Each row below holds a small network's activations on one input, seen along a few directions.
Each table varies a few parts of the input and shows all the possible inputs, shuffled.
Descriptions start from the smaller parts, as in this example, which fits no table here: one of 4 places along a line, together with either a single point or (one of 2 separate values, together with one of 5 places around a ring) or one of 11 places along a line.
Shared parts are said once, and a part with two or three values counts as separate values.
In the rows, zero is written as 128.

Other details of the inputs shift rows strongly along two fixed directions, in all tables alike. That doesn't count.

A family of inputs:
x1: [ 89 130 172  95  71 136  94 113 139 108 129 123 105 140 153 177]
x2: [108 127 120 146 137 111 141 124 116 128 146 137 130 127 114 102]
x3: [113 124 173  86  68 146  98 118 148  90 128 109 103 142 161 179]
x4: [103 128 109 141 158 120 114 122 101 163 118 154 134 130 125 127]
x5: [118 120 111 136 144 125 118 124 116 166 108 146 133 113 131 133]
x6: [146 117 105 137 151 132 133 131 124 147 115 134 134 114 129 118]
x7: [114 146 178  90  60 138 102 129 146  93 122 108 106 148 145 181]
x8: [102 134 122 147 135 115 117 125 105 154 121 151 127 125 117 125]
x9: [104 133 129 140 147 119 121 117 113 161 128 147 140 122 119 132]
x10: [197 112 100 135 153 144 175 147 146  71 156 100 128 127 122  69]
x11: [ 85 112  95 133 150 115 117 118  95 167 110 160 128 114 131 131]
x12: [177 143 146 143 133 138 156 141 150  72 170 101 129 148 111  86]
x13: [122 133 118 143 153 125 126 127 113 140 132 141 133 133 119 114]
x14: [128 127 111 147 145 121 127 131 113 142 122 139 128 127 122 112]
x15: [177 138 124 131 124 132 161 150 150  77 148  98 125 142 115  93]
x16: [121 144 198  96  73 147  99 116 158  99 140 106 117 146 147 179]
x17: [126 135 185  95  67 150  95 120 158 106 123 109 110 136 155 182]
x18: [160 137 120 152 157 130 153 138 127 105 155 123 136 135 105  84]
x19: [120 118  97 137 172 128 123 122 105 173 111 152 143 113 127 127]
x20: [ 73 122 116 142 141 102 126 110 104 174 127 158 139 110 117 128]
x21: [194 124 115 119 132 143 164 150 157  87 135  94 132 128 126 103]
x22: [105 131 112 132 135 110 130 127 116 161 112 142 137 119 119 134]
x23: [228 126 108 138 146 140 193 160 172  63 158  77 138 135 113  62]
x24: [114 130 162  87  95 155  82 119 130 120 108 127 109 140 162 191]
x25: [ 97 123 173  91  74 137  98 110 147 118 125 118 114 131 157 183]
x26: [111 131 126 145 136 117 125 122 117 158 124 144 135 117 118 126]
x27: [110 107 102 123 146 125 126 118 115 158 113 144 133 107 137 134]
x28: [182 130 110 130 135 134 161 152 144  86 138 101 127 137 120  93]
x29: [118 121 104 134 145 129 114 129 105 156 104 149 125 120 133 132]
x30: [ 92 141 119 140 129 103 128 129 105 151 121 145 131 131 110 127]
x31: [ 89 130  96 136 144 106 119 128  96 172 101 156 131 123 120 134]
x32: [135 125 118 140 157 126 133 125 123 145 131 133 142 125 123 117]
x33: [110 110 106 127 144 122 129 119 119 153 120 141 134 111 134 129]
x34: [ 93 120 120 135 136 112 130 115 115 156 130 146 136 113 122 127]
x35: [120 138 121 143 134 107 147 132 125 142 132 130 141 125 107 112]
x36: [119 124 108 139 142 126 116 129 109 152 111 146 125 123 130 126]
x37: [ 91 128 116 143 158 113 114 113 103 182 117 157 143 120 122 136]
x38: [117 121 176  84  70 147 102 114 158  99 128 106 111 133 162 183]
x39: [106 131 117 144 137 118 116 126 107 155 117 150 126 125 123 125]
x40: [101 134 130 148 133 112 123 120 115 163 125 147 136 119 115 126]
x41: [189 125 124 133 151 146 155 139 152  97 149 103 138 131 125  96]
x42: [169 139 136 152 129 130 155 143 144  87 159 108 126 140 109  82]
x43: [178 138 133 131 122 130 167 146 157  85 151  95 135 133 111  96]
x44: [125 133 170  91  89 155  89 122 141 104 119 116 109 147 159 182]
x45: [127 127 107 135 142 113 141 132 122 149 117 131 140 121 119 121]
x46: [174 124 128 132 126 138 162 140 153  68 164  98 123 137 122  84]
x47: [135 133 162  78  70 152 101 134 149  91 108 104 104 144 160 186]
x48: [132 123 115 145 146 122 131 127 122 151 122 136 136 118 123 116]
Each input here is: one of 2 separate values, together with one of 4 places along a line, together with one of 6 places along a line.
The inputs of x5 and x33 match in every part but the place on the line of 4. If x17 is changed in the same way as x5 into x33, which row does it become?
Answer: x25
The inputs of x20 and x35 match in every part but the place on the line of 4. If x3 is changed in the same way as x20 into x35, which row does it become?
Answer: x31
A walk changes only the place on the line of 6. It starts at x21 and steps to x23. List the rest of the walk in order.
Answer: x45, x22, x43, x35
Which other rows does x36 become when the choice among 2 separate values takes its other values? List them by row number.
Answer: x5
Which other rows does x35 become when the choice among 2 separate values takes its other values? List them by row number.
Answer: x30
A walk changes only the place on the line of 4. It starts at x38 and steps to x45. List the rest of the walk in order.
Answer: x48, x32

A family of inputs:
x49: [ 17 105 132  66  39  99  91 107 120 164  74 142 104 105 165 225]
x50: [147 138 127 147 135 132 149 136 130 110 147 130 124 121 105  93]
x51: [145 122 126 148 153 125 143 123 135 147 140 128 148 113 118 109]
x52: [197 114  87 146 171 148 166 149 130  89 145 117 127 123 120  65]
x53: [211 123 199  82  70 180 125 131 210  33 159  56 112 153 171 153]
x54: [ 89 123  79 124 168 117 112 128  80 184  87 166 136 121 128 146]
x55: [141 147  99 153 165 112 165 144 114 133 137 135 144 126  87  84]
x56: [ 32 135 186  85  79 130  63  88 117 177 105 160 119 118 153 226]
x57: [181 143 210 103  44 161 125 139 188   8 178  64  93 169 148 134]
x58: [157 128 116 160 146 125 144 137 125 134 130 131 131 117 110  92]
x59: [108 128  85 144 164 109 117 133  97 186  93 155 141 127 125 129]
x60: [110 115 171  68  91 162  83 106 143 116 115 120 113 130 175 204]
x61: [130 125 127 157 154 114 154 122 131 117 170 123 144 134 110  84]
x62: [161 141 111 150 151 117 154 145 127 132 124 121 142 129 103  99]
x63: [131 143 101 164 160  98 158 141 111 122 149 129 142 146  93  75]
x64: [ 92 116  93 151 156 116 100 120  92 195  93 170 128 114 135 132]
Describe the family of inputs behind these rows.
Answer: either a single point or (one of 3 separate values, together with one of 5 places along a line)
Which other rows does x59 become when the choice among 3 separate values takes its other values? List them by row number.
Answer: x53, x64

A family of inputs:
x65: [ 86 132 146 121 128 134  91 110 107 144 126 150 121 139 139 159]
x66: [ 70  93  48 139 197 106 113 110  72 245  71 191 151  82 134 141]
x67: [ 81 133 146 114 110 111 115 112 126 158 120 136 137 124 129 164]
x68: [ 83 131 146 121 105 118 111 113 122 156 119 144 127 115 129 159]
x69: [126 108  52 158 218 123 124 127  81 211  89 175 151 102 123 107]
x70: [189 130 128 145 115 132 168 151 158  63 159  91 119 139 116  74]
x71: [137 118 137 119 124 135 144 123 143  92 158 113 127 130 131 114]
x72: [126 120 142 135 112 124 134 121 143 120 144 121 126 120 129 119]
x73: [139 127 125 120 119 131 141 136 132  84 144 113 117 142 128 112]
x74: [198 149 148 142 139 139 164 146 161  74 168  89 140 151 107  87]
x75: [ 85 146 187  82  41 136  80 122 138 113 104 121  98 142 154 209]
x76: [117 117 153  57  64 160  73 125 142 120  74 116  98 133 186 224]
x77: [139 145 151 139 125 135 122 130 131 122 138 128 127 135 119 125]
x78: [154 127  83 198 201 110 163 136 105 153 151 148 149 119  89  42]
x79: [188 143 128 132 122 125 177 155 159  65 157  84 133 147 106  84]
The inputs of x74 and x67 match in every part but one. If x69 is changed in the same way as x74 into x67, which row does it become?
Answer: x66
Describe the family of inputs behind these rows.
Answer: one of 3 separate values, together with either a single point or one of 4 places along a line
Which other rows agree with x73 in the choice among 3 separate values? List them by row number.
Answer: x70, x75, x76, x79
Which other rows does x68 become when the choice among 3 separate values takes its other values? List them by row number.
Answer: x75, x77
